Each row below holds a small network's activations on one input, seen along a few directions.
In each table, some parts of the input vary, and every possible input appears once, in random order.
Descriptions start from the smaller parts, as in this example, which fits no table here: one of 5 places around a ring, together with either a single point or one of 9 places along a line or (one of 3 separate values, together with one of 6 places along a line).
Shared parts are said once, and a part with two or three values counts as separate values.
(in the rows, 128 means zero)

Other details of the inputs shift rows strongly along two fixed directions, in all tables alike. That doesn't count.

Table:
x1: [181 158 108 108 123 147 176 161 130  93 101 199 144]
x2: [175 148  90  76 119 145 173 174 131  82 104 180 167]
x3: [104 119 223 124  85 168 141 129 172 226 117  32 138]
x4: [125 137 129 123 135  90  88 125 121 138 122 111 125]
x5: [167 145 107 124 127 185 191 154 135  85 113 192 135]
x6: [161 140 108 129 131 190 185 167 134  80 110 183 128]
x7: [131 146 220 103  77 128 129 127 162 230  98  23 155]
x8: [ 62  83  65 153 165  79  67  93 102  97 179 115 101]
x9: [192 152 114  94 123 151 163 160 117  78  93 186 151]
x10: [ 76  91  87 170 180  82  60  77  90  94 166 119  81]
x11: [ 68  89  66 147 165  60  66  88  93  98 179 120 111]
x12: [103 119 130 150 131 124 112 116 134 137 143 121 108]
x13: [ 90 104  84 162 178  49  50  79  82 101 153 110  92]
x14: [ 87 100 112 129 131 134 114 134 136 129 150 102 124]
x15: [ 81 100  89 171 173  62  61  74  85 101 165 114  90]
x16: [ 95 101  87 153 179  52  54  78  79  98 151 118  96]
x17: [129 148 218 101  76 121 121 135 168 229 101  37 149]
x18: [111 138 221 122  73 137 141 122 174 238 123  49 149]
x19: [101 128 219 128  78 163 138 140 181 230 119  40 132]
x20: [ 74  90  82 180 181  83  54  98  96  92 168 112  69]
x21: [176 152 111 121 125 162 188 153 133  90 118 198 144]
x22: [118 133 128 132 135  96  99 117 123 146 129 122 127]
x23: [194 162 109 101 126 146 169 167 128  84  95 183 145]
x24: [191 157 113  92 129 149 169 158 120  80  90 182 149]
x25: [105 118 230 124  74 175 138 131 172 230 119  31 142]
x26: [110 128 199  90  68 130 143 131 173 236 120  35 178]
x27: [108 129 131 142 133 108 108 111 126 145 143 126 124]
x28: [174 147 115 112 127 165 190 144 125  88 112 197 149]
x29: [106 107 135 146 131 130 108 106 121 132 143 114 115]
x30: [187 148 113 103 121 158 177 152 120  87 100 197 155]
x31: [174 142 117 114 120 167 182 144 122  87 115 199 150]
x32: [167 145 105 127 128 179 184 156 139  87 120 194 131]
x33: [ 73 102  82 171 171  80  57  90  97 106 171 128  77]
x34: [159 146 107 123 126 190 180 176 138  90 115 197 126]
x35: [126 128 127 137 137  96 105 113 121 138 132 113 122]
Each input here is: one of 5 places along a line, together with either a single point or one of 6 places along a line.
Question: Changing only the place on the line of 5 turns x14 into x8. The same change can be made to x20. Which row results?
Answer: x32
Question: Change only the place on the line of 5 in x16. List by row number the other rows that result.
Answer: x3, x10, x24, x28
Question: Which other rows agree with x28 in the place on the line of 5? List them by row number.
Answer: x11, x15, x18, x21, x27, x31
Question: Change only the place on the line of 5 in x33. List by row number the other rows that result.
Answer: x4, x22, x27, x34

Table:
x36: [202 182 178  80  72 172 199 182 165 154  80 151 178]
x37: [149 128  73 139 169 149 140 134  89  35 128 233 109]
x38: [ 80 121 163 151 117 126 116 122 159 202 142  47 115]
x39: [148 125  52 129 158 128 162 114  96  42 149 241 139]
x40: [206 170 170  66  83 180 204 178 160 146  73 133 188]
x41: [102  98  86 139 170  34  47  90  77  93 141  91 101]
x42: [103 125 161 102 101  73 102  96 138 204 141  66 165]
x43: [ 79 108  94 190 181  66  66  74  92 115 163 110  79]
x44: [ 70 103 155 125 100 117 117 103 158 200 163  65 148]
x45: [ 89 107  96 140 175  42  29  92  82 107 144 110  96]
x46: [ 85  90  98 168 176  77  57  70  83  97 162 100  88]
x47: [102 105 185 140 109 121 116  97 131 183 132  45 125]
x48: [156 130  62 136 167 153 143 129  91  34 124 223 112]
x49: [ 85 103 168 131 112 135 105 118 152 187 143  35 125]
x50: [101 122 189 153 103 123 103  99 142 196 142  67 115]
x51: [ 82 103 101 184 177  65  60  72  97 111 167 116  73]
x52: [100 112 190 151 107 126  97 101 140 198 139  70 120]
x53: [ 72 105 177 133 111 139  97 124 152 196 141  55 118]
x54: [200 187 168  87  86 168 212 178 169 162  72 144 179]
x55: [166 160 173 102  69 218 215 191 181 152 104 150 160]
x56: [170 143 170  89  73 220 229 188 174 141  91 129 171]
x57: [175 144  51 106 164 116 126 144  93  35 105 214 128]
x58: [199 171 179  78  74 176 190 182 165 157  76 154 180]
x59: [138 123  44 127 164 160 141 152 106  29 131 215 108]
x60: [ 75 103 175 143 105 130  90 123 153 200 148  53 116]
x61: [148 134  46 144 166 146 155 157 120  36 137 222 101]
x62: [175 157  55 121 166  97 136 148  92  43 118 217 116]
Question: What is each input in this table made of?
Answer: one of 3 separate values, together with either a single point or one of 8 places along a line
Question: Changing only the choice among 3 separate values turns x59 into x57. The same change can be made to x44. Which row results?
Answer: x42
Question: Change only the choice among 3 separate values in x38. List by row number the other rows that result.
Answer: x43, x54
Question: Change only the place on the line of 8 in x43. List by row number the other rows that result.
Answer: x37, x46, x47, x48, x50, x51, x52

Table:
x63: [140 143 157 132 120 138 129 136 144 157 110  98 116]
x64: [146 130  87  98 135 128 149 142 117  83 127 170 154]
x65: [167 143 112 124 147 134 140 144 108  79 100 167 120]
x66: [138 150 148 117 104 102 135 123 144 169 124 116 148]
x67: [126 142 161 151 114 139 144 127 151 165 130 116 117]
x68: [118 110 154 127 110 162 140 129 141 145 132  95 133]
x69: [ 93  83  59 151 185  73  55 103  72  53 152 128  89]
x70: [118 123 140  96 103 124 140 121 140 157 133 105 164]
x71: [122 132 135 101 109 119 135 137 149 161 129 102 158]
x72: [ 60  98 127 154 149  73  11  97 107 150 163 105  84]
x73: [155 150 104 149 142 142 150 146 127  89 123 178 107]
x74: [147 128  93 105 139 135 147 149 115  79 118 166 140]
x75: [151 122  90 100 132 130 148 138 112  79 128 168 156]
x76: [127 118  96 131 138 158 165 131 122  88 143 184 135]
x77: [147 119  88  99 127 130 152 130 113  82 132 174 160]
x78: [104 117 147 133 111 153 152 121 147 163 143 114 142]
x79: [110 106 155 130 108 156 151 115 140 155 144 111 145]
x80: [119 119 147 114 114 155 134 141 143 146 122  88 130]
x81: [128 132 170 143 118 150 143 113 138 157 125 112 123]
x82: [139 144 153 112 108 112 134 111 134 165 119 113 154]
x83: [142 149 158 130 117 120 127 145 143 158 106  99 122]
x84: [ 59  95 129 153 149  76  10  91  99 146 161 102  86]
x85: [146 132 161 110 105 115 134 105 127 157 119 111 157]
x86: [167 156 101 126 141 113 142 151 119  91 109 176 124]
x87: [150 139 110 148 145 153 156 128 119  89 124 184 116]
x88: [ 64  90 107 151 161  66  43  97 102 131 152  59  94]
x89: [127 124  89 136 139 153 164 139 132  96 145 187 132]
x90: [155 128 117 145 140 149 160 116 108  89 130 190 127]
x91: [ 86  96  48 155 189  65  54 114  86  63 154 132  83]
x92: [ 83  95  41 140 176  52  63  87  81  72 171 146 114]
x93: [147 124 121 114 127 158 113 147 111  86 122 201 126]
x94: [ 75 103 125 180 164  74  47  73 100 139 157  75  76]
x95: [148 141 107 149 144 142 160 126 123 100 131 195 122]
x96: [143 143 163 125 120 129 126 134 133 153 101  97 127]
x97: [105 118 147 133 113 160 148 128 150 156 138 105 134]
x98: [146 134  85 110 140 130 146 157 125  86 119 168 137]
x99: [118 126 139 119 115 149 134 148 153 153 124  91 127]
x100: [156 145 106 145 146 148 148 140 124  89 119 178 110]
x101: [146 129 168 128 116 146 129 125 129 146 109  94 122]
x102: [124 142 160 150 112 133 148 121 148 172 135 124 126]
x103: [129 116 151 104 109 133 133 133 133 147 119  93 150]
x104: [139 146 150 113 109 108 134 116 141 168 121 116 151]
x105: [140 134  82 124 138 147 148 167 133  83 127 162 117]
x106: [140 128 172 140 115 151 135 116 132 149 119 102 122]
x107: [145 126  94 111 142 145 145 156 117  74 113 160 130]
x108: [143 154 151 117 110 103 131 131 142 166 119 110 145]
x109: [146 141 166 116 117 121 128 124 128 155 105 103 136]
x110: [144 147 156 113 113 113 130 119 132 162 114 107 150]
x111: [167 153  98 116 141 112 143 137 117  94 115 180 140]
x112: [168 151 103 122 145 119 141 144 116  91 106 176 127]
x113: [150 135 164 110 110 115 130 114 125 154 115 105 153]
x114: [ 67  77 112 153 157  82  45  88  99 124 161  56  89]
x115: [140 140 160 131 119 143 129 131 137 154 109  96 119]
x116: [120 132 140 117 112 130 132 157 152 153 119  92 132]
x117: [145 145 161 119 117 119 128 127 131 158 105 103 137]
x118: [139 147 155 135 116 133 130 143 146 158 114  99 113]
x119: [150 142 107 149 146 148 155 133 126  93 126 186 113]
x120: [144 143 160 109 113 114 131 117 130 158 114 107 150]
x121: [122 129 138 100 108 123 135 132 141 157 128  99 161]
x122: [140 133  77 102 131 122 152 141 128  93 134 179 155]
x123: [116 138 163 119 100 142 101 153 150 168 128 135 125]
x124: [111 124 143 130 114 155 140 140 156 156 133  99 127]
x125: [143 145 160 127 121 125 126 139 140 157 102  99 124]
x126: [116 133 130 104 100 113 140 135 153 165 138 108 159]
x127: [121 136 133 104 105 114 136 143 151 162 133 102 155]
x128: [ 47  79 112 169 159  85  58  76 107 135 177  75  89]
x129: [105 121 144 135 114 155 147 133 157 160 140 108 131]
x130: [156 128 118 146 142 155 155 122 111  82 125 181 118]
x131: [149 135 114 144 143 148 160 119 113  93 130 192 124]
x132: [ 46  90 104 176 155  75  60  91 120 143 182  78  84]
x133: [103 124 142 137 107 144 153 133 157 167 149 117 137]
x134: [135 122  95 128 140 164 154 144 124  77 131 168 123]
x135: [134 135 168 138 118 150 136 120 137 153 118 104 119]
x136: [134 126  90 131 140 163 154 147 126  81 131 168 123]
x137: [151 134 169 117 114 122 128 121 124 151 105 101 139]
x138: [118 123 142 118 114 153 134 143 146 149 122  88 130]
x139: [140 140 158 109 108 113 135 108 131 161 119 113 154]
x140: [141 132 117 113 130 157 114 151 115  89 122 203 123]
x141: [173 136 116 125 143 136 139 140 103  75 100 165 123]
x142: [140 137 165 127 119 144 129 128 134 150 109  96 119]
x143: [123 128 143 106 112 130 133 139 140 154 118  95 148]
x144: [111 107 155 131 110 162 147 122 143 149 138 103 136]
x145: [110 128 141 134 110 149 142 146 158 156 137 100 125]
x146: [145 138  83 113 136 124 147 163 128  87 123 169 135]
x147: [ 91 103  71 186 189  72  71  72  76  79 168 162  80]
Question: Changing only one part turns x130 into x87. The same change can be made to x101. Which row results?
Answer: x115
Question: Changing only one part turns x89 into x76. The same change can be made to x119. Which row results?
Answer: x81
Question: What is each input in this table made of?
Answer: one of 5 places along a line, together with either a single point or (one of 2 separate values, together with one of 8 places along a line)
